A small network was shown many inputs. Here are its activations along a few directions, one row for each input.
Each table varies a few parts of the input and shows all the possible inputs, shuffled.
A made-up example of a description, with smaller parts first: one of 5 places around a ring, together with either a single point or (one of 2 separate values, together with one of 4 places along a line) or one of 9 places along a line.
Shared parts are said once, and a part with two or three values counts as separate values.
(in the rows, 128 means zero)

Rows:
row 1: [125 172 179  99 106 109 152 193  77 121 104 180 101]
row 2: [110 114 133 132  82 100 112 118 160 118 124  94 131]
row 3: [118 112 133 130  74 109 109 118 153 134 113  96 138]
row 4: [136 132 111 138 133 122 106 110 167 129 143  92 135]
row 5: [120  89 121 129  70 108 120 111 160 132 112 124 117]
row 6: [154 170 137  93 181 136 168 178  83  99 126 171 145]
row 7: [122 162 129 130 198 171 148 181  61  70 119 174 144]
row 8: [148 125 113 146 154 113 118 110 165 119 136  90 147]
row 9: [135 129 153  99 182 150 148 127  35 101 141 163 137]
row 10: [147 111 100 139 126 135 117  98 168 140 134 125 125]
row 11: [118  85 130 130  70 120 112 126 161 142 136 112 121]
row 12: [107 114 118 130 117 111 123 105 176 128 121 102 117]
row 13: [160  97 102 150 146 129 123 117 161 141 150 113 140]
row 14: [125 120 117 138 139 121 109 102 177 126 134 114 130]
row 15: [127 123 113 126 101 127 119 108 158 145 118  82 132]
row 16: [109 139 167  97 146 136 137 124  33 139 129 161  99]
row 17: [109 133 198 115 114 121 132 138  27 132 118 174  89]
row 18: [141 180 137  85 155 137 148 177  84 119 128 176 127]
row 19: [126  99 108 130 100 137 125 115 165 152 141  99 116]
row 20: [119 113 124 133 103 139 130 112 160 160 133  99 138]
row 21: [144 133 108 138 128 132 110 105 161 140 133  98 144]
row 22: [100 101 139 132  87  93 116 112 169 114 115 117 123]
row 23: [112 179 123 130 180 164 132 180  62  89 125 185 125]
row 24: [158 123 106 147 148 122 123 106 158 130 127  97 156]
row 25: [128 103 103 128 101 128 129 102 169 144 121 111 112]
row 26: [153 111 115 154 145 132 138 110 155 145 144 111 164]
row 27: [157 107 103 146 149 126 126 102 168 132 128 121 138]
row 28: [124 146 148 102 165 146 135 122  36 122 145 173 120]
row 29: [140 115 112 149 160 105 124 103 173 118 126 112 142]
row 30: [ 96 174 135 128 156 147 142 179  56 112 109 170 105]
row 31: [112  98 144 137  71 122 122 119 149 150 125 111 145]
row 32: [125 179 148  84 141 125 158 178  85 133 114 167 109]
row 33: [139 120 115 148 125 142 129 103 156 154 150 114 152]
row 34: [145 103 107 138 119 143 111 113 164 149 156 111 129]
row 35: [117 126 116 129 112 119 118 110 167 131 130  80 124]
row 36: [102 172 163 148 126 133 138 195  49  97 101 189  92]
The inputs of row 33 and row 31 match in every part but one. If row 18 is changed in the same way as row 33 into row 31, which row does it become?
> row 1
What is each input in this table made of?
> one of 4 places along a line, together with either one of 3 separate values or one of 6 places around a ring
A walk changes only the place on the ring of 6. It starts at row 5 and steps to row 11. List the rest of the walk in order.
> row 31, row 3, row 2, row 22
Which other rows does row 7 become when the choice among 3 separate values takes its other values? List them by row number.
> row 6, row 9
Which other rows does row 28 become when the choice among 3 separate values takes its other values? List them by row number.
> row 18, row 23

Rows:
row 37: [ 83 149 128 155 108 166 170 174  37  82 103 170  93]
row 38: [121  80 125 128  39  65 110 151 167 106 119 112 107]
row 39: [186 137 131 124 120 107 143 174 179 171 123  99 188]
row 40: [140 184 102 208 153 115  89 141 220 139 109  89 157]
row 41: [153 144  55 107 173 148 141 142 220 133 119 127 115]
row 42: [106 125  87 207 160 135  83  97 171 124 127  68 166]
row 43: [136  50 107 106 123 110 147  43 170 161 162 156 107]
row 44: [153  74 118  93  82  91 158 141 186 158 119 142 135]
row 45: [115 136 113  80  44 187 137 102 126 217 185 105  94]
row 46: [115  79 124 217 151 120  98  59 150 129 165  54 109]
row 47: [138 184 120 186 110  90  95 157 206 116 107  99 172]
row 48: [154 195 183  47 191 106 139 127  53  88 135 168 117]
row 49: [171 123 113 129 208 204 122 186  56  87 171 214 150]
row 50: [ 90 127 139 174 141 193 131 172  70  51 132 204 146]
row 51: [152 148 116 114 165 180 165 181  32 115 138 186  94]
row 52: [119 111 119 139  58  77 117 185 193 113 110 110  99]
row 53: [136 174 154  68 169 121 159 162  38 125 123 161  91]
row 54: [118  59 157 119  53  92  89  81 153 121  93 116 108]
row 55: [172  95 149  86  85 123 142  43 141 114 137  87 169]
row 56: [ 78 116 142 113  21 162  74 110 133 210 144  95  94]
row 57: [159 148  84 104 144 142 145 161 209 128 105  77 167]
row 58: [ 51 164 172  92 130 107 151 164  54 105  99 154  86]
row 59: [ 79 172 158 129 125 129 143 156  30  93  86 162 125]
row 60: [ 77 186 207  78 153  99 130 129  65  69  96 153 110]
row 61: [100  37 131 142  84 101  96  51 165 137 113 126  83]
row 62: [179  97 133 186 197 145 136  32 151 179 177  81 179]
row 63: [142 112  78 157 218 136 132 106 191 186 172  90 189]
row 64: [160 176 140  96 176 133 141 157  18 127 114 179 135]
The inputs of row 64 and row 59 match in every part but one. If row 45 is changed in the same way as row 64 into row 59, which row does it become?
> row 56
What is each input in this table made of?
> one of 2 separate values, together with either a single point or one of 5 places along a line or one of 8 places around a ring
Which other rows does row 63 become when the choice among 2 separate values takes its other values? List them by row number.
> row 42

Rows:
row 65: [120 127 155  97  95 121 142 151 102 142 124 140 104]
row 66: [116 128 145 134 119 110 122 144 117 100 115 132 125]
row 67: [147 113 137  95 125 140 147 117  82 145 133 149 130]
row 68: [122 171 135 127 133 122 139 170 138 121 119 138 137]
row 69: [135 140 112 140 170 142 134 121 123 123 124 148 123]
row 70: [122 124 137 134 136 152 118 105  88 133 134 136 130]
row 71: [110 150 127 133 132 118 130 148 139 114 108 142 110]
row 72: [142  90  95 127 114 102 123  76 199 147 141  56 153]
row 73: [159 163 116 131 169 146 131 142 120 126 134 145 147]
row 74: [ 99 134 150 137 108 129 118 134 103 133 119 126 102]
row 75: [134  80  94 145  76 118 106 110 218 144 144  83 135]
row 76: [130 118 133 136 159 135 127 119 108 108 141 142 141]
What is each input in this table made of?
> one of 2 separate values, together with either a single point or one of 5 places along a line
The inputs of row 65 and row 67 match in every part but the choice among 2 separate values. If row 71 is changed in the same way as row 65 into row 67, which row does it become?
> row 69
Which other rows does row 75 become when the choice among 2 separate values takes its other values? List them by row number.
> row 72

Rows:
row 77: [126 128 106 162 145 138 135 144 139 133 115 127 134]
row 78: [132 157 113 113 148 110 125 160 161 111 109 122 145]
row 79: [123 110 147 150  74 100 121 129 138 137 106 121 128]
row 80: [117 136 117 105  92 136 121 139 156 147 119 122 114]
row 81: [135  96 112 113 121 141 132  91 130 169 141 122 127]
row 82: [160 133 112 124 169 127 138  96 143 129 135 134 146]
row 83: [108  91 148 134  94 104 125 103 117 121 118 103 137]
row 84: [119 126 116 139 162 121 131 109 132  96 126 124 149]
row 85: [ 79 178 178 105 143 121 135 145  35 126 110 167  81]
row 86: [150 172 166  92 146 155 163 186  52 129 143 183 152]
row 87: [156 122 122 122 140 134 113  98 138 147 163 121 129]
row 88: [117 121 127 135 126 140  99 108 125 119 145 110 138]
row 89: [132 133 139 108  73  97 134 135 152 129 107 117 111]
row 90: [133 125 137 122 157 143 130 163  49  86 118 194 100]
row 91: [163 130 119 136 164 145 138 103 129 141 145 112 133]
row 92: [111 111 128 140  94 143 129 128 157 142 130 137 114]
row 93: [147  89 144 116 110  99 136  95 135 149 141 118 121]
row 94: [127 137 116 154 151 115 127 144 156 112 113 140 146]
row 95: [124 134 123 160 108 130 107 138 142 125 136 124 129]
row 96: [134 149 111 119 143 134 133 161 149 127 115 107 129]
row 97: [129 147 115 122 112 117 122 153 152 117 139 114 118]
row 98: [123 121 123 146 160 144 132 117 122 111 136 104 135]
row 99: [ 99  98 127 124 111 149 118 100 132 138 135 121 129]
What is each input in this table made of?
> either one of 3 separate values or (one of 4 places along a line, together with one of 5 places along a line)
Which of the alternatives is row 85?
> one of 3 separate values
